A small network was shown many inputs. Here are its activations along a few directions, one row for each input.
In each table, some parts of the input vary, and every possible input appears once, in random order.
A made-up example of a description, with smaller parts first: values(2) and (point or line(9) or (ring(5) and line(6))).
Shared parts are said once, and a part with two or three values counts as separate values.

Other details of the inputs vary at random and push rows far along two fixed directions, the same in every table; ignore that.

A family of inputs:
R1: [ -3   4  -6   0  -1  -4 -14  -8  11   8   5   4 -11   0   3   0]
R2: [-14 -11   4  14 -24 -25  -2 -25   6 -11   3  -7  15 -23 -27  32]
R3: [ 8  0 -9  3 -1  1 -6 -5 -7 -4  3  4 -2  4 -1 -3]
R4: [  0 -11  -2  11 -19 -20  -1  -1  -6  -4  -5 -16   7 -13  -6  26]
R5: [ 12  16  13  -8  23  12 -10  -7  -6  13  13   8  -6   1   8 -25]
R6: [ 12   1   4   0   0 -10 -12  -6   1   2  13  -3   0   0   6   2]
R7: [-3  0  1 -6  5 13 15  6  0 -8 -4  7  7  2 -5  0]
R8: [ -7   9  -4   0  -2  11   2   7  -2  -2 -13   5   4   2   5  -4]
R9: [ -9  32  18   2   4  19  -8 -44 -28 -15  -1  19  37 -25 -13  -7]
R10: [-10   5  -4   1   2   5  -2   3  -1   7  -6   3  -3  -2   3  -3]
R11: [ 19  14   7  -7  17  16 -11 -10 -13   3  15  14  -1   9   6 -23]
R12: [  3   5  -4   2   1   7   4   5 -11 -13  -9   7   8   3   5  -4]
R13: [-13  -7 -16  13 -25 -10  -3  -7   2  -2 -13  -9   1  -9 -11  23]
R14: [ 16  13  -3 -12  21  16 -18   2  11  14  17  13 -20  24  16 -32]
R15: [-25 -14  -2  11 -24 -18   5 -33  18  -4   0  -5  15 -25 -29  33]
R16: [ -9  32  19  -2   4  15  -8 -42 -28 -13   0  15  39 -29 -13 -11]
R17: [  4   1  -7   4   0   5   0   0 -11  -7  -1   4   2   4   2  -4]
R18: [-11 -23  -5   3  -9  -8  23  15  15   3  -8  -8  -2   2  -9  16]
R19: [ 10   7  18 -10  26  12  -4  -6  -2  11  17  14   0   6  -5 -25]
R20: [ -1 -21   2   7  -8 -15  14  23   4  -5  -6 -10  -2   3  -7  15]
R21: [-13  -3   0  16 -27 -26  -7 -27   2  -8  -2 -12   9 -29 -14  33]
R22: [ -5  -9   2  -5   7   4  10  -5  13  11   5   3  -1   2 -10  -1]
R23: [ 13   0   1  -1  -3  -3  -6  -1 -10  -1   5  -2   1  -1   0  -4]
R24: [  9   1   1   4  -2   5   0   1 -13  -8   1   2   3   3   3  -2]
R25: [ -2 -21  -2  -4   3  -9  21  47  20   3 -18 -17 -17  15  16   5]
R26: [-1  8  9 -1  5  1  5  9 -6 -5 -9 -2  5 -7  8 -3]
R27: [-2  6 -9  2 -3  7  1 -1 -7  0 -3  2 -1  7  0 -4]
R28: [ -7 -12 -16  10 -18  -6   5  18   4  -2 -15 -10  -8   5   2  14]
R29: [-10  -2   6  -7   8   8  20   4  10   3  -7   7   9   1  -6  -2]
R30: [-11   9  -1  -1   2   7   2   8   0   1 -13   6   3  -3   6  -3]
R31: [  2   4 -11   0  -3   3  -4  -6  -4   3   1   2  -5   7  -2  -2]
R32: [  0 -13  -3   8 -11 -15   9  22   0  -3 -10 -17  -8  -3   6  15]
R33: [  9 -14 -18   0 -10  -4  16  47   6  -6 -17  -9 -18  29  18   5]
R34: [-2 -4 -2 -3  5 11 10  1  0 -2  4  4  1  2 -9  0]
R35: [  5  21  14  -4  12  14  -9 -22 -22  -2  10  11  18 -10  -3 -20]
R36: [-7 -4  6 -3 10  0  2 -4 11 13  0 -6 -5 -4 -3 -2]
R37: [  9   7   4 -13  24  23  -1  -9   1   8  18  15  -4   9  -5 -23]
R38: [-12  -2   7  -3  11   3   7   1   7   9  -3  -6  -1  -5   0  -4]
R39: [-4  1  1 -2  2 -1 -7 -2 -1  9  0 -3 -6 -3  3 -2]
R40: [  4   5 -12   0  -5  -2 -10 -11   5   0   8   2  -8   9   0  -1]
R41: [ -5  -4   6  -3   7  -5  -5 -10  19  11   8  -5  -8  -3   0  -1]
R42: [-5  3 -5  0  1  1 -7 -2  2 10 -2  3 -8 -1  1 -2]
R43: [-22  -4  -5  13 -28 -23 -10 -28   4  -5  -4 -11   9 -28 -15  33]
R44: [  3 -17  -7  -4  -4  -8  13  52  10  -1 -18 -14 -19  18  24   4]
R45: [-11  22  13  -7  17  17 -10 -21 -13   9   5  11  10 -12   1 -19]
R46: [ 29  10   5 -11  19  12 -15   0  -1   4  24  14 -14  23  17 -29]
R47: [ 25   9  -4 -11  22  12 -15   1   2   4  22  15 -16  24  16 -32]
R48: [  6   2   7   1   4  -1  -1   4 -11   0   1  -5   7  -3   6  -1]
R49: [ 18 -19  -3  -2  -3 -12  13  55   3  -6 -14 -17 -12  21  25   6]
R50: [ 14   1   1  -1  -5  -9 -11  -7  -2  -3  13  -1  -2   1   3  -2]
R51: [-17 -11  -9  11 -26 -14   1 -30   9 -15   3  -6  12 -22 -28  35]
R52: [ 12 -25   2  -3   0 -11  21  54  11  -6 -12  -9 -13  23  11   5]
Description of these inputs: line(4) and (values(4) or ring(9)).
The inputs of R44 and R39 match in every part but the line(4) part. If R7 is changed in the same way as R44 into R39, which row does it become?
> R37
A walk changes only the ring(9) part. It starts at R24 and steps to R17. List the rest of the walk in order.
> R27, R28, R10, R45, R32, R48, R35
List by row number the other rows that have the line(4) part in common with R1.
> R2, R6, R14, R15, R21, R40, R41, R43, R46, R47, R50, R51
Which other rows does R18 become when the line(4) part takes its other values? List them by row number.
> R15, R22, R29

A family of inputs:
R53: [ -4  22  24 -12  28  19  -9 -46   1   7  24  24  19 -13 -16 -24]
R54: [23 -6 11 -5  6 -6  4 28 -4 -7  5 -5 -5 14 15 -8]
R55: [ 14   8   5 -19  31  24  -5  -6  13  14  26  21 -12  22   3 -33]
R56: [  9  -4 -11  11 -19 -25 -30 -17   1   5  12 -14 -14  -7   4  15]
R57: [ 12   9  26 -21  39  17   2   5   9  14  19  13  -4  12   8 -36]
R58: [-18  16   6  11 -10   6   0 -26 -31 -11 -14   1  30 -32 -15  11]
R59: [ -2 -25  -7  -2   4  -2  22  48  12   9 -15 -15 -21  16  11   4]
R60: [-36   3  -5   8 -21  -7   8 -13   9  -9 -25  -5  16 -24  -9  26]
R61: [  7  -4 -22   8 -16   0  -2  -4  -8 -10   0   1  -3   9  -6   7]
R62: [-16   3  17  -3  10   5   9 -16  -3   7  -1   1  18 -19 -14   0]
R63: [-24  -3  -4   5  -8   0  11   5   5   2 -19  -3   5  -9  -6  12]
R64: [-20   6  -8  16 -27  -7   2  -7 -19 -16 -26  -5  21 -22  -9  24]
R65: [ -4  -6 -16   9 -25 -14   7  31   0 -18 -28 -13  -3   4  17  21]
R66: [-10  26   2  -8  21  31 -10 -50  -3  12  20  28  10  -4 -20 -26]
R67: [ -3  -5 -12  14 -31 -14  -4 -23  -8 -21  -1  -2  16 -14 -18  29]
R68: [ 14 -25 -16   1  -6 -27 -15  21  33  24  14 -19 -46  19  15   7]
R69: [ 28 -24  -6   1  -8 -17   6  40   6 -11   2 -11 -17  25  17   7]
R70: [ 29   7  15 -15  31  18   3  31 -14   8   8   5  -8  23  24 -36]
The inputs of R59 and R58 match in every part but one. If R60 is changed in the same way as R59 into R58, which row does it become?
> R65
Describe the family of inputs behind these rows.
> values(2) and (point or line(8))
Which other rows does R57 become when the values(2) part takes its other values? List them by row number.
> R54
Which other rows does R67 become when the values(2) part takes its other values? List them by row number.
> R55

A family of inputs:
R71: [  0 -13  -4  -8  15  10  18  29  18   9  -8  -8 -16  21  12 -11]
R72: [-20 -10 -15  13 -35 -23  -1 -32  17  -6  -2 -15   5 -19 -15  39]
R73: [ -6  36  13  -7   8  27  -9 -36 -30  -5   1  12  32 -19  -5 -13]
R74: [ 17  16  18 -19  35  21   9  25  -9  10   1   4  -6  17  24 -38]
R75: [ 20   9  -3 -17  28  19  -8  -3  16  23  25   5 -26  26  18 -31]
R76: [ 14  16  18 -20  30  17   7  26  -3   6   0   7  -3  17  26 -37]
R77: [ 36  -3  -2 -13  28  13 -15   2  -2  16  39   9 -26  26   3 -35]
R78: [  4  -9  -3   0   6   8  15  39   2   9 -10  10 -13  28  -1 -12]
R79: [-41 -27 -16  21 -44 -30  23  -3  18 -19 -33 -27  18 -26 -22  56]
R80: [-32 -19 -37  34 -56 -30  -3 -13 -11 -10 -31 -27   4 -32 -22  60]
R81: [ 35  -9  -5  -1   3   0   8  30 -13 -12   2  -3  -5  27  18  -7]
R82: [  9  28  14   0   5  14  -9 -43 -29 -19  10  20  38 -14  -8 -13]
R83: [ 20  -8  10  -1   3 -21 -14  31   7  13   5  -8 -21  17  24 -10]
R84: [ -7  30  11  -6  12  30  -8 -33 -37  -4   3  10  27 -22  -6 -14]
R85: [ 15  20 -12 -11  22  21 -19   8  -4  22   5  13 -23  27  24 -37]
R86: [  3  -8  -4  -1   5   5  11  43  11  -2  -9  16 -15  27   6 -11]
R87: [  3  19  11  -1   2   2 -27 -58  -1 -10  29  22  12 -13 -23  -5]
R88: [ -8  36  12  -5   3  22 -12 -33 -20 -18  -1  17  32 -25  -2  -8]
R89: [-33 -15   7   5 -15 -20  12 -15  25  -6  -7  -6  16 -28 -25  38]
R90: [-26   2   2  13  -9   9  10 -16 -20   0 -13  12  18 -18 -33   9]
R91: [ 10   1 -23  -1  -3  -2 -13  27  12   3  -7   4 -30  25  27  -9]
R92: [ -3 -37 -11  12 -24 -25  30  53  -3 -11 -30 -37 -13  -1   9  35]
R93: [ 16   7  -3 -17  23  13 -12   1  24  10  24   9 -29  25  22 -24]
R94: [ 13 -35  -7  15 -29 -48  -4  53  20  -7 -13 -28 -30  11  21  33]
R95: [-20   9  25 -11  28  22   5 -42   1  22  14  13  19 -29 -26 -13]
R96: [-33 -19   7   5 -20 -23  17 -16  23   1 -10 -10  19 -27 -27  38]
R97: [ -7 -32 -14   3  -1  -1  25  36  14   4 -16 -22 -20  11   5  11]
R98: [-23  28  15   1   8  20  -2 -32 -14   2  -1  33  30 -13 -26 -18]
R99: [ 22  -8   9   1   7 -18 -13  30   1  17   6 -12 -22  15  20  -9]
R100: [ 14  15  16 -18  30  15   5  30   2  -2  -1   8  -7  14  28 -32]
R101: [ 32 -17 -11  -4   1 -11  -7  14  12   7  23  -4 -26  29   1  -7]
R102: [ -8  37  14  -7   4  23 -11 -36 -24 -10   0  15  35 -20  -3 -13]
R103: [ 14 -28  -2  12  -9 -29  -6  38  -3  11  -1 -26 -26   5  12  13]
R104: [ -1 -37   0  -5  -1 -16  26  37  33  15  -7 -17 -18  12   0  17]
R105: [-15   0 -10   8  -9   1  -6 -42   0   6  12  -9   3 -25 -18  16]
R106: [ -9 -32 -20  25 -59 -49  -1 -19  12 -22  -3 -21   6 -17 -32  60]
R107: [  9  28  14   2   4  13 -11 -41 -24 -27   8  22  34 -18  -6  -8]
R108: [  3   2  -1  12 -11   1   2 -25 -36 -21   1  -2  28 -19 -14  14]
R109: [-16  38  -4   0   0  15 -27 -51 -14   7   1  22  17 -16  -5 -16]
R110: [ -2 -11  -5 -10  15   6  13  34  26  -2  -6  -2 -18  21  18  -9]
The inputs of R92 and R76 match in every part but one. If R84 is changed in the same way as R92 into R76, which row does it become?
> R102
The inputs of R106 and R87 match in every part but one. If R83 is changed in the same way as R106 into R87, which row does it become?
> R94
Describe the family of inputs behind these rows.
> line(4) and (values(4) or line(6))
Which other rows does R96 become when the line(4) part takes its other values? List them by row number.
> R89, R95, R104
A walk changes only the line(6) part. It starts at R107 and steps to R88. List the rest of the walk in order.
> R100, R86, R110, R89
